A small network was trained on made-up records. Each row is its average activation on records with the value named, seen along a few directions.
Related values have similar rows: they may be neighbours, one step apart, or belong to one group.
Strong random noise was added to every row along 17 fixed directions; ignore it. To show where, here is one row again and again, with new noise each time:
95	252	261	-101	23	-136	42	124	-41	-56	-252	-51	141	-63	-296	-298	1	-79	-24	74	-99	58	157	71	114	8	262	193	72	-114	-200
-206	476	269	-62	371	494	5	-51	-12	-224	253	-421	-409	-244	-437	-698	-587	-345	256	-227	262	166	410	138	279	-231	185	85	-198	33	-519
-80	337	-170	216	-313	195	312	-202	-725	-558	-150	245	317	112	502	28	456	-89	148	-205	285	4	-362	-10	-100	108	116	207	-97	13	196
-32	-98	58	382	-122	-59	165	-42	-161	-395	-90	582	372	148	498	-103	104	-39	335	-48	-182	-387	-351	127	-78	-152	-265	-410	106	351	71
233	503	99	-299	-148	151	88	138	-678	415	-177	-140	52	-350	-455	83	-83	190	-254	656	610	111	-329	196	37	165	836	-214	-22	271	-275
-91	119	-211	38	-397	-138	226	-408	-231	31	-447	-239	132	173	446	196	-79	-113	369	-79	324	-224	264	-599	-144	-253	99	-273	145	204	69
530	-179	-5	144	-77	-420	-53	169	-445	-131	-463	501	-2	391	163	-34	-262	401	-101	-471	-99	242	439	193	-209	-234	145	179	98	230	-12
30	-597	-296	-136	-184	272	-411	179	344	715	630	72	-159	-259	-49	384	-460	233	-330	293	-511	166	-296	288	156	600	-130	-460	412	16	-175
127	299	-9	31	-248	-61	-31	153	-25	852	-245	404	321	82	-157	-378	-293	145	98	269	-36	-72	215	-235	223	-68	264	-359	692	102	-553
-91	204	-94	-245	-134	136	129	18	357	-138	446	-87	176	626	369	-49	-168	98	-157	-660	-457	264	-174	344	782	460	-142	557	-453	-51	166
-185	-122	239	43	-192	-87	-121	5	185	-85	129	-107	358	104	302	-225	269	-643	169	312	-499	-388	-153	-296	167	-321	-347	-249	580	-25	-161
-84	-7	403	-60	327	-117	-137	53	152	112	260	-266	-203	-174	-296	-535	168	-412	127	457	114	-180	-185	-58	-35	-526	149	-250	37	128	-38
29	59	56	-222	-90	-31	-237	-158	-128	242	476	315	265	329	88	-672	-228	-250	46	-212	-674	18	-294	297	406	41	-116	-207	324	82	-12
32	25	313	-254	313	1	141	97	385	-110	154	-375	-330	-318	-332	-344	-181	-9	111	89	101	-70	-322	324	82	254	267	-25	-544	405	-66
96	-422	-208	71	-184	12	-37	-179	361	73	-92	-21	314	-98	-13	-118	-854	-70	599	-261	-218	-198	-57	-667	213	294	98	-360	319	175	-198
45	491	108	-26	-511	88	-90	148	-343	201	-408	34	217	-267	137	173	5	-14	120	281	107	-4	276	-115	216	110	296	174	245	-262	-470
316	-2	366	13	-29	-1	-273	327	-444	33	63	333	-292	-512	184	-81	621	-134	63	174	-155	-90	-286	502	-442	165	-115	323	-108	-7	-122
263	74	-7	-65	217	283	116	190	-130	498	247	118	-242	52	-74	-270	86	24	-48	-281	67	26	-179	138	-244	248	-127	180	-26	392	-231
-776	-19	-307	144	253	108	-21	-385	437	180	118	-243	-82	214	-265	-233	63	261	-290	-95	340	109	-218	-246	-259	-116	-198	-311	48	192	314


Field Lete:
z4: -373	137	-308	-181	-236	3	-107	-456	-22	89	-108	-570	-536	13	312	363	190	-167	-188	-123	26	87	751	-220	-411	-75	-482	49	221	-224	54
z12: -553	166	147	-139	-236	84	-69	-344	-7	-810	-60	63	367	-255	373	-354	506	-398	98	-124	-616	-367	-517	369	-96	376	-761	-59	-18	89	45
z11: 202	380	95	-209	-2	297	236	113	-301	379	-17	75	-281	-101	138	-297	168	-186	57	69	103	-297	276	210	-217	45	-311	-182	165	470	-621
z8: 142	260	84	-324	-386	-1	326	-208	-265	-650	-457	65	264	-228	253	237	-348	3	178	-117	-411	-264	-170	496	153	757	23	-158	-173	332	-155
z13: 346	-104	-60	378	234	60	281	88	-147	173	193	795	201	-130	-278	-323	-486	13	333	245	-125	-75	3	165	98	-220	232	-772	429	-76	-154
z2: -148	837	305	-185	81	368	-23	6	-189	495	149	67	294	-40	-109	59	45	-199	378	183	216	-570	-259	-66	388	-65	-225	60	-411	-42	-135
z3: -529	378	-64	24	-1	-84	623	-126	366	-683	-690	-498	610	89	-401	-38	531	-249	-364	441	33	-181	282	-495	53	10	-11	-3	569	-237	-146
z7: -245	-31	141	-250	-116	80	-458	-65	-78	-275	357	-374	-299	-212	136	-183	151	-235	-176	142	32	159	-523	241	98	1	36	106	-130	169	5
z6: -344	-303	-549	-336	-193	-61	43	-596	-116	0	183	-587	233	168	-422	12	-167	13	-605	354	307	410	-496	-386	125	162	599	-503	430	-99	428
z9: 86	242	68	-7	181	302	-168	220	-352	86	150	83	-161	430	169	-18	59	59	-283	-569	196	147	113	205	-56	-331	-438	533	-289	288	-220
z5: -140	98	-280	169	253	530	548	129	459	72	283	-243	-131	-36	19	537	5	199	76	142	686	-157	-37	-259	170	124	-81	-67	-452	99	13
z10: -123	-51	-191	10	-173	-60	20	72	481	304	170	-105	-611	-220	377	-451	97	269	209	249	595	172	-78	-187	184	-43	394	-127	-179	342	-216
z1: 51	-6	-181	-289	-198	-15	-246	-333	-175	213	-113	-408	36	145	-115	238	-861	-133	71	-17	84	-5	241	-394	268	-222	221	-394	241	148	-92
Lete is arranged as a ring.
Which values are neighbours of z13? Give them in the order they are listed. -> z7, z1
Which values are neighbours of z4? Give them in the order they are listed. -> z8, z2
Which values are neighbours of z5? Give them in the order they are listed. -> z11, z3
How many steps from neighbour to neighbour lead from z12 to z6, at the fewest? -> 3

Field Tasi:
e4: 337	-344	8	57	51	-90	127	367	95	130	276	-72	27	228	-55	-146	154	-197	-218	291	-11	200	44	-188	197	-262	300	38	399	-143	-163
e11: -239	-7	-13	-121	-314	-263	-448	-131	138	69	-18	-259	-163	-83	305	160	179	-23	43	234	58	-9	187	-235	76	-264	-26	53	39	-275	205
e10: -228	40	-263	-70	85	124	92	-247	217	347	303	-33	171	154	-20	-268	247	-72	128	-89	109	-56	-320	-436	100	84	-11	47	14	-96	278
e6: -271	185	49	173	-124	598	82	-19	77	-347	157	-28	-4	-286	150	81	-772	-195	362	100	10	-247	99	87	392	104	-154	-523	124	222	-620
e7: -161	216	156	-15	-159	-155	-419	-115	-158	377	-128	114	84	-52	109	123	159	63	59	60	137	-116	-214	-89	-91	-180	-89	30	-113	-35	116
e2: 150	-176	39	185	481	-9	-286	65	-104	-267	85	193	26	123	-445	100	-316	117	-88	-291	-52	170	145	33	-85	-266	-139	144	-195	-240	236
e15: -107	-47	-311	225	-170	259	15	-100	2	1	307	305	133	-144	316	224	36	71	338	-124	235	10	-437	-252	246	300	42	100	-289	-333	280
e14: -61	-22	128	78	90	-133	-116	-52	318	27	-276	137	211	-49	-186	226	-323	275	231	-181	-163	-261	105	-111	-54	98	-191	-4	-240	-55	139
e8: 426	369	9	-134	208	216	130	-86	-911	465	275	161	-7	105	-255	272	107	-103	-60	30	367	121	-60	165	-38	-174	312	128	-354	-266	255
e12: -188	41	-180	15	82	65	-77	-167	146	396	204	210	247	450	-36	149	-355	305	-165	-293	-156	-25	-270	85	159	49	-278	-233	-27	168	270
e9: 346	-123	-58	-229	-154	-360	241	82	187	120	110	275	-445	217	458	-182	80	470	-108	-177	-313	197	103	793	142	352	168	16	-375	351	159
e13: -16	-109	-17	-229	-14	-151	34	-207	-61	107	0	-362	-239	202	-8	54	-79	-172	-288	78	-164	104	419	281	-135	-331	-86	-339	142	98	76
e3: 267	81	27	26	177	173	246	2	-227	-7	-115	-28	375	-100	-229	94	-88	-170	365	-102	291	-305	-316	-424	-57	91	49	59	-309	174	21
e1: 56	88	18	-158	-29	80	114	164	46	480	253	25	-64	52	108	336	358	-60	-161	234	-299	-87	-16	339	60	202	-157	36	38	-151	46
e5: 95	-260	-232	381	35	-32	141	152	129	-29	127	489	-1	76	164	-234	117	249	126	-39	81	242	-50	-36	-62	-46	250	-35	173	-74	56
Each value of Tasi is a pair of two hidden parts, and every pair occurs once (5 first parts, 3 second parts).
Changing only the second part turns e1 into e14. e7 has the same second part as e1; what does that change turn e7 into? -> e8
Changing only the second part turns e10 into e9. e3 has the same second part as e10; what does that change turn e3 into? -> e4

Field Sopus:
d9: -712	467	-292	262	-229	244	26	-262	-474	-218	-404	420	546	120	-38	-447	283	389	-357	121	482	11	-559	-59	-199	6	-42	-415	447	459	-138
d13: -116	60	-147	310	-39	470	300	230	427	39	177	6	65	36	182	-207	0	-246	223	-230	-67	61	244	-267	279	177	-217	225	313	-183	-526
d2: -227	201	-360	90	-108	384	407	-83	266	4	338	-72	160	201	67	-395	-94	-216	115	-122	-29	264	277	-216	568	121	163	63	262	-381	-239
d4: -63	-710	-41	14	230	79	-324	300	935	223	354	-488	8	-43	-363	353	-363	59	-122	193	-2	-54	-166	-626	245	41	-157	2	39	-54	-38
d8: 26	-162	112	144	0	-134	-80	80	-68	-172	-176	263	655	321	135	509	166	104	-42	-13	-224	-453	-657	-199	-94	18	-401	-50	-45	250	359
d5: -4	-349	-37	31	-241	-87	-177	31	191	-284	-216	48	35	-435	-23	-107	-326	172	111	71	-99	-31	-473	-61	-98	564	227	-174	208	317	-192
d11: 585	-190	191	289	213	313	13	376	-177	-40	146	-84	-125	-332	-99	335	-344	-346	640	-29	406	-71	110	-508	93	-233	348	357	-251	-264	-234
d7: 200	-106	44	141	-321	-122	-164	62	-235	-60	-198	320	728	-174	-147	-129	-25	-241	227	216	-298	-13	-301	-452	225	128	356	76	570	-502	-135
d12: 273	294	86	-316	-317	-29	2	-97	-241	361	153	142	-270	-264	372	-499	-38	-225	518	89	-46	-203	-132	71	132	208	235	-133	53	270	-256
d6: -353	575	348	-543	-382	-325	-76	-70	234	-168	-314	-675	321	487	327	245	330	-24	-421	-9	-173	-23	26	178	531	-73	-110	487	-480	68	126
d10: -345	26	-341	-413	-187	-307	150	-581	-9	-159	155	-309	-42	298	187	371	154	221	-445	62	-85	157	-165	381	109	187	91	-288	-358	-107	849
d1: -49	-113	-367	-110	-60	-97	-75	-369	41	477	124	-90	-73	325	211	110	-462	190	261	-205	349	-103	11	-490	103	-242	32	-397	-130	344	291
d3: -51	135	319	-271	-133	-231	-463	191	834	811	-142	-174	223	17	-158	357	-590	190	200	164	-344	-374	24	-297	546	130	-187	-34	-148	41	-239
Sopus is arranged as a ring.
A walk along Sopus starts at d7 and steps to its neighbour d11. Put d4, d5, d6, d1 in the order it reaches them. -> d5, d1, d4, d6
Which values are neighbours of d12? Give them in the order they are listed. -> d8, d10
How many steps from neighbour to neighbour lead from d3 to d13, at the fewest? -> 4
